These are the activations of a small network on made-up records, seen along a few directions, one row for each record.
Each row is followed by the record's values for the fields TOZU, POZUB, VUDIP, RUD, VASA, KUBAN, DUBON.
The largest differences between rows may come from other fields.
In the rows, zero is written as 500.
Strong random noise was added to every row along 7 fixed directions; ignore it. To show where, here is one row again and again, with new noise each time:
[544 630 391 586 635 657 436 468 362 723 297 432 363 504 597 483 418 323
 561 426 467 608 584 528 255 324]
[552 588 707 425 343 317 553 573 361 521 534 480 584 499 466 462 463 547
 468 438 569 582 467 646 509 495]
[273 529 429 441 525 648 547 543 548 550 498 564 549 678 487 536 515 441
 544 468 592 512 353 521 472 600]
[405 392 509 512 727 449 363 609 348 474 556 581 522 500 425 443 660 384
 534 678 572 380 292 502 547 794]
[657 688 613 513 528 432 624 477 422 649 448 401 521 441 487 336 508 376
 431 332 503 507 656 489 406 323]
[334 500 686 304 326 412 669 639 443 463 580 508 643 643 429 504 540 574
 500 459 659 530 300 656 587 696]
[531 812 446 569 456 453 590 420 556 634 415 626 617 562 551 507 463 381
 520 332 501 621 483 463 488 342]
[520 436 442 484 596 522 262 438 557 542 516 574 370 574 473 438 504 415
 612 630 439 586 615 440 516 533]
[548 442 701 451 407 478 403 601 276 542 545 331 427 451 461 441 362 584
 423 478 550 544 602 701 320 408]

[478 570 407 567 390 548 367 451 414 536 447 554 508 509 610 695 417 493
 608 468 515 686 447 642 345 407] | TOZU: kupok / POZUB: papu / VUDIP: seku / RUD: fom / VASA: ruze / KUBAN: pabeg / DUBON: lozo
[490 590 518 580 272 546 453 440 500 496 528 446 520 435 544 627 270 618
 391 357 523 583 628 600 308 197] | TOZU: kupok / POZUB: pagar / VUDIP: seku / RUD: fom / VASA: dupo / KUBAN: tenib / DUBON: zaru
[489 426 545 506 727 579 537 669 222 591 411 351 453 487 501 413 588 396
 517 521 541 400 345 624 372 633] | TOZU: kaso / POZUB: pagar / VUDIP: nonab / RUD: meka / VASA: ruze / KUBAN: pabeg / DUBON: lozo
[623 443 541 595 677 337 222 494 446 400 581 604 484 377 427 362 566 474
 464 697 482 356 527 443 630 610] | TOZU: tanal / POZUB: pagar / VUDIP: seku / RUD: fom / VASA: dupo / KUBAN: tenib / DUBON: lozo
[356 441 442 366 566 595 552 457 615 531 455 503 425 617 479 478 598 364
 586 534 545 504 522 401 533 633] | TOZU: kupok / POZUB: papu / VUDIP: seku / RUD: fom / VASA: dupo / KUBAN: tenib / DUBON: zaru
[519 404 389 437 675 729 650 525 593 610 361 352 334 609 524 403 584 433
 576 504 420 437 592 356 514 533] | TOZU: tanal / POZUB: pagar / VUDIP: seku / RUD: fom / VASA: dupo / KUBAN: tenib / DUBON: lozo
[557 688 450 493 515 501 592 420 691 606 411 571 478 607 525 431 446 408
 535 408 398 590 605 365 599 373] | TOZU: kaso / POZUB: papu / VUDIP: seku / RUD: meka / VASA: ruze / KUBAN: tenib / DUBON: lozo
[402 434 438 356 510 504 533 523 463 534 338 548 392 634 566 583 575 429
 705 625 509 656 379 539 606 712] | TOZU: zaf / POZUB: papu / VUDIP: seku / RUD: fom / VASA: ruze / KUBAN: tenib / DUBON: lozo
[589 634 482 619 645 507 626 505 452 580 394 446 481 392 530 420 472 435
 387 413 430 395 525 389 457 380] | TOZU: kaso / POZUB: papu / VUDIP: seku / RUD: meka / VASA: dupo / KUBAN: tenib / DUBON: zaru
[278 422 537 375 358 619 600 585 562 447 477 454 466 635 488 592 364 636
 445 492 551 493 426 584 503 550] | TOZU: kupok / POZUB: pagar / VUDIP: seku / RUD: meka / VASA: dupo / KUBAN: tenib / DUBON: zaru
[393 554 504 566 496 504 485 487 621 428 673 588 632 509 424 495 481 525
 365 449 551 388 495 429 547 454] | TOZU: zaf / POZUB: papu / VUDIP: seku / RUD: fom / VASA: ruze / KUBAN: tenib / DUBON: lozo
[343 358 409 500 531 640 416 471 479 450 560 457 472 502 487 592 536 476
 509 527 568 428 489 547 356 541] | TOZU: kupok / POZUB: pagar / VUDIP: seku / RUD: fom / VASA: dupo / KUBAN: pabeg / DUBON: lozo
[507 567 480 662 388 447 161 450 461 412 610 615 559 355 514 627 269 613
 393 504 531 519 511 594 382 321] | TOZU: tanal / POZUB: papu / VUDIP: seku / RUD: fom / VASA: dupo / KUBAN: tenib / DUBON: lozo
[582 363 503 361 527 413 335 417 676 480 562 619 411 650 438 380 635 443
 702 721 448 631 626 413 708 679] | TOZU: kupok / POZUB: papu / VUDIP: nonab / RUD: fom / VASA: ruze / KUBAN: tenib / DUBON: zaru
[299 411 382 675 655 796 383 502 617 435 698 470 520 469 409 485 408 548
 272 467 555 227 574 389 316 363] | TOZU: zaf / POZUB: pagar / VUDIP: seku / RUD: fom / VASA: ruze / KUBAN: tenib / DUBON: zaru
[696 374 509 391 354 412 304 482 507 515 401 527 290 633 567 530 448 617
 764 687 338 819 623 571 643 548] | TOZU: tanal / POZUB: pagar / VUDIP: nonab / RUD: fom / VASA: dupo / KUBAN: pabeg / DUBON: zaru
[660 420 591 498 568 465 523 522 428 471 457 392 351 364 513 422 519 527
 493 537 404 488 629 436 520 473] | TOZU: kaso / POZUB: pagar / VUDIP: seku / RUD: fom / VASA: ruze / KUBAN: pabeg / DUBON: zaru
[576 476 395 585 665 504 363 468 539 510 497 585 458 488 516 470 558 435
 590 603 397 515 502 396 548 545] | TOZU: kaso / POZUB: papu / VUDIP: nonab / RUD: meka / VASA: ruze / KUBAN: pabeg / DUBON: zaru
[535 348 570 483 468 361 288 533 420 373 588 590 479 477 462 507 547 584
 577 705 505 535 429 576 594 680] | TOZU: kupok / POZUB: pagar / VUDIP: nonab / RUD: fom / VASA: dupo / KUBAN: tenib / DUBON: zaru
[448 497 495 476 358 499 492 390 799 409 726 586 603 583 404 468 465 638
 424 456 489 471 636 389 608 411] | TOZU: zaf / POZUB: papu / VUDIP: nonab / RUD: meka / VASA: dupo / KUBAN: tenib / DUBON: zaru
[597 846 394 635 285 422 412 284 652 584 492 697 630 546 587 629 348 449
 545 313 462 744 617 506 435 162] | TOZU: kupok / POZUB: papu / VUDIP: seku / RUD: fom / VASA: ruze / KUBAN: pabeg / DUBON: lozo
[481 462 550 312 304 429 672 421 698 431 563 481 513 581 475 512 554 579
 548 442 466 579 624 457 653 525] | TOZU: zaf / POZUB: papu / VUDIP: seku / RUD: meka / VASA: dupo / KUBAN: pabeg / DUBON: lozo
[329 446 679 368 357 486 642 639 599 394 694 493 644 617 373 451 440 678
 364 455 596 410 403 548 616 592] | TOZU: kaso / POZUB: papu / VUDIP: nonab / RUD: meka / VASA: ruze / KUBAN: tenib / DUBON: zaru
[551 547 533 437 545 356 600 511 405 534 410 532 548 528 520 481 683 348
 630 533 538 548 394 537 587 662] | TOZU: kupok / POZUB: pagar / VUDIP: seku / RUD: fom / VASA: ruze / KUBAN: pabeg / DUBON: lozo
[428 539 553 467 534 456 802 573 523 430 570 467 682 485 449 457 671 498
 417 376 558 308 336 438 590 628] | TOZU: kaso / POZUB: pagar / VUDIP: seku / RUD: meka / VASA: dupo / KUBAN: pabeg / DUBON: lozo
[624 617 553 572 435 180 253 386 557 438 618 733 567 455 441 488 467 466
 498 588 444 580 573 441 673 460] | TOZU: zaf / POZUB: papu / VUDIP: seku / RUD: meka / VASA: ruze / KUBAN: tenib / DUBON: lozo
[676 565 701 423 373 266 530 457 400 525 525 410 498 405 466 420 504 469
 472 421 495 572 689 568 494 397] | TOZU: zaf / POZUB: papu / VUDIP: seku / RUD: meka / VASA: ruze / KUBAN: pabeg / DUBON: lozo
[505 616 382 656 400 541 404 402 579 503 605 581 687 441 530 653 441 503
 449 390 554 492 477 525 362 304] | TOZU: tanal / POZUB: pagar / VUDIP: seku / RUD: meka / VASA: ruze / KUBAN: pabeg / DUBON: zaru
[417 478 321 608 660 740 456 501 720 518 614 522 550 576 453 440 442 532
 429 477 474 354 528 325 469 413] | TOZU: tanal / POZUB: papu / VUDIP: nonab / RUD: fom / VASA: ruze / KUBAN: tenib / DUBON: zaru
[432 485 376 429 369 572 476 368 728 436 593 606 588 600 508 577 553 509
 588 470 548 562 518 489 519 500] | TOZU: tanal / POZUB: papu / VUDIP: seku / RUD: fom / VASA: dupo / KUBAN: tenib / DUBON: lozo
[501 555 352 589 612 533 426 377 595 532 488 586 494 518 503 480 546 368
 530 521 467 468 572 384 501 445] | TOZU: kupok / POZUB: pagar / VUDIP: seku / RUD: fom / VASA: dupo / KUBAN: tenib / DUBON: lozo
[498 699 387 700 554 385 466 480 542 459 577 774 755 516 508 556 590 468
 503 494 518 470 251 462 634 543] | TOZU: zaf / POZUB: pagar / VUDIP: nonab / RUD: fom / VASA: ruze / KUBAN: tenib / DUBON: lozo
[525 372 505 418 609 512 382 484 387 572 373 411 294 482 516 460 533 360
 601 639 498 554 591 508 425 586] | TOZU: kupok / POZUB: papu / VUDIP: seku / RUD: fom / VASA: dupo / KUBAN: tenib / DUBON: zaru
[581 681 583 485 426 289 740 424 589 474 568 556 724 469 457 434 679 414
 457 360 556 440 491 431 641 489] | TOZU: kupok / POZUB: pagar / VUDIP: seku / RUD: fom / VASA: dupo / KUBAN: tenib / DUBON: lozo
[349 575 561 547 475 516 608 640 360 498 536 488 679 499 476 545 466 538
 367 411 627 388 270 618 418 544] | TOZU: kupok / POZUB: papu / VUDIP: nonab / RUD: meka / VASA: dupo / KUBAN: tenib / DUBON: zaru
[432 713 557 637 693 558 664 609 253 651 406 398 631 375 490 430 486 276
 281 323 671 286 366 539 238 410] | TOZU: kupok / POZUB: papu / VUDIP: seku / RUD: fom / VASA: ruze / KUBAN: tenib / DUBON: zaru
[510 552 440 544 438 537 310 493 457 505 379 578 463 504 604 649 373 500
 580 541 500 638 432 640 408 450] | TOZU: tanal / POZUB: pagar / VUDIP: seku / RUD: meka / VASA: ruze / KUBAN: pabeg / DUBON: zaru
[584 507 484 445 473 291 391 497 535 441 488 684 539 520 508 494 524 512
 634 659 453 581 379 474 749 670] | TOZU: tanal / POZUB: papu / VUDIP: seku / RUD: meka / VASA: dupo / KUBAN: tenib / DUBON: lozo

Here are new rows. What are their fields?
[315 419 572 435 463 566 699 545 471 419 604 367 598 439 425 522 584 515
 355 390 651 299 470 517 400 553] | TOZU: kupok / POZUB: pagar / VUDIP: seku / RUD: fom / VASA: dupo / KUBAN: pabeg / DUBON: zaru
[455 479 644 459 445 585 620 606 504 484 649 391 624 531 421 407 503 581
 383 393 595 394 500 574 422 494] | TOZU: kupok / POZUB: papu / VUDIP: nonab / RUD: fom / VASA: ruze / KUBAN: pabeg / DUBON: zaru
[462 354 598 268 467 500 615 585 557 479 546 461 486 712 444 404 642 539
 655 560 515 553 422 573 659 744] | TOZU: kaso / POZUB: pagar / VUDIP: nonab / RUD: meka / VASA: ruze / KUBAN: pabeg / DUBON: lozo
[333 510 475 486 520 669 445 536 552 552 531 515 495 634 465 490 393 470
 460 496 584 481 488 524 399 480] | TOZU: kupok / POZUB: papu / VUDIP: seku / RUD: fom / VASA: ruze / KUBAN: tenib / DUBON: zaru
[526 432 291 523 596 586 308 417 428 581 311 557 306 580 626 602 540 392
 764 670 425 692 487 536 454 558] | TOZU: kupok / POZUB: pagar / VUDIP: seku / RUD: fom / VASA: dupo / KUBAN: tenib / DUBON: lozo
[384 396 444 530 563 599 503 512 447 433 548 472 498 454 499 579 565 513
 486 511 545 404 420 526 429 560] | TOZU: zaf / POZUB: pagar / VUDIP: seku / RUD: fom / VASA: ruze / KUBAN: pabeg / DUBON: lozo
[413 315 456 488 556 644 436 533 584 421 601 456 422 560 453 486 478 611
 479 569 449 403 513 479 504 555] | TOZU: kaso / POZUB: pagar / VUDIP: seku / RUD: meka / VASA: dupo / KUBAN: pabeg / DUBON: lozo
[532 626 467 558 441 300 554 497 369 482 346 632 547 404 616 676 536 484
 585 535 482 638 300 517 614 575] | TOZU: zaf / POZUB: papu / VUDIP: seku / RUD: fom / VASA: dupo / KUBAN: tenib / DUBON: zaru
[494 319 582 350 405 441 499 469 579 392 638 424 452 507 439 481 577 585
 532 544 478 507 638 494 592 577] | TOZU: zaf / POZUB: papu / VUDIP: seku / RUD: meka / VASA: dupo / KUBAN: pabeg / DUBON: lozo
[371 504 427 496 432 506 499 415 710 403 634 640 622 562 456 564 543 523
 484 509 556 458 459 409 584 545] | TOZU: kupok / POZUB: papu / VUDIP: seku / RUD: fom / VASA: dupo / KUBAN: tenib / DUBON: zaru
[420 838 472 709 474 514 650 499 486 565 505 612 745 443 514 547 383 479
 293 259 589 420 366 491 394 285] | TOZU: zaf / POZUB: papu / VUDIP: nonab / RUD: fom / VASA: ruze / KUBAN: tenib / DUBON: zaru
[541 419 380 618 571 503 252 432 622 441 573 586 470 466 491 570 486 516
 526 611 430 481 543 381 529 466] | TOZU: tanal / POZUB: pagar / VUDIP: seku / RUD: fom / VASA: dupo / KUBAN: tenib / DUBON: zaru
[738 434 614 602 778 333 423 644 115 546 390 390 390 265 519 374 606 401
 495 655 430 401 425 546 483 624] | TOZU: kaso / POZUB: papu / VUDIP: seku / RUD: meka / VASA: ruze / KUBAN: tenib / DUBON: lozo
[328 512 407 502 533 617 468 489 433 564 389 497 434 527 540 603 442 403
 512 500 574 522 449 519 359 505] | TOZU: kupok / POZUB: papu / VUDIP: seku / RUD: fom / VASA: dupo / KUBAN: tenib / DUBON: zaru
[435 561 532 514 261 373 396 432 554 410 562 607 519 463 513 671 321 634
 449 475 489 623 525 529 544 380] | TOZU: zaf / POZUB: papu / VUDIP: seku / RUD: meka / VASA: dupo / KUBAN: tenib / DUBON: zaru
[649 502 483 524 611 533 523 606 194 620 264 357 398 380 619 469 469 471
 562 528 493 525 410 634 364 512] | TOZU: tanal / POZUB: papu / VUDIP: seku / RUD: fom / VASA: dupo / KUBAN: tenib / DUBON: lozo
[619 537 466 596 656 555 423 444 393 626 352 388 312 358 547 437 421 363
 457 495 435 508 722 421 334 304] | TOZU: zaf / POZUB: papu / VUDIP: seku / RUD: fom / VASA: ruze / KUBAN: tenib / DUBON: zaru
[684 501 672 611 535 195 337 545 274 436 548 489 493 227 451 449 444 519
 351 596 460 426 567 515 518 462] | TOZU: zaf / POZUB: papu / VUDIP: seku / RUD: meka / VASA: ruze / KUBAN: tenib / DUBON: zaru
[652 305 748 319 434 378 531 530 351 480 537 254 382 406 427 337 596 529
 504 540 535 499 720 599 460 546] | TOZU: kupok / POZUB: pagar / VUDIP: nonab / RUD: fom / VASA: dupo / KUBAN: tenib / DUBON: zaru
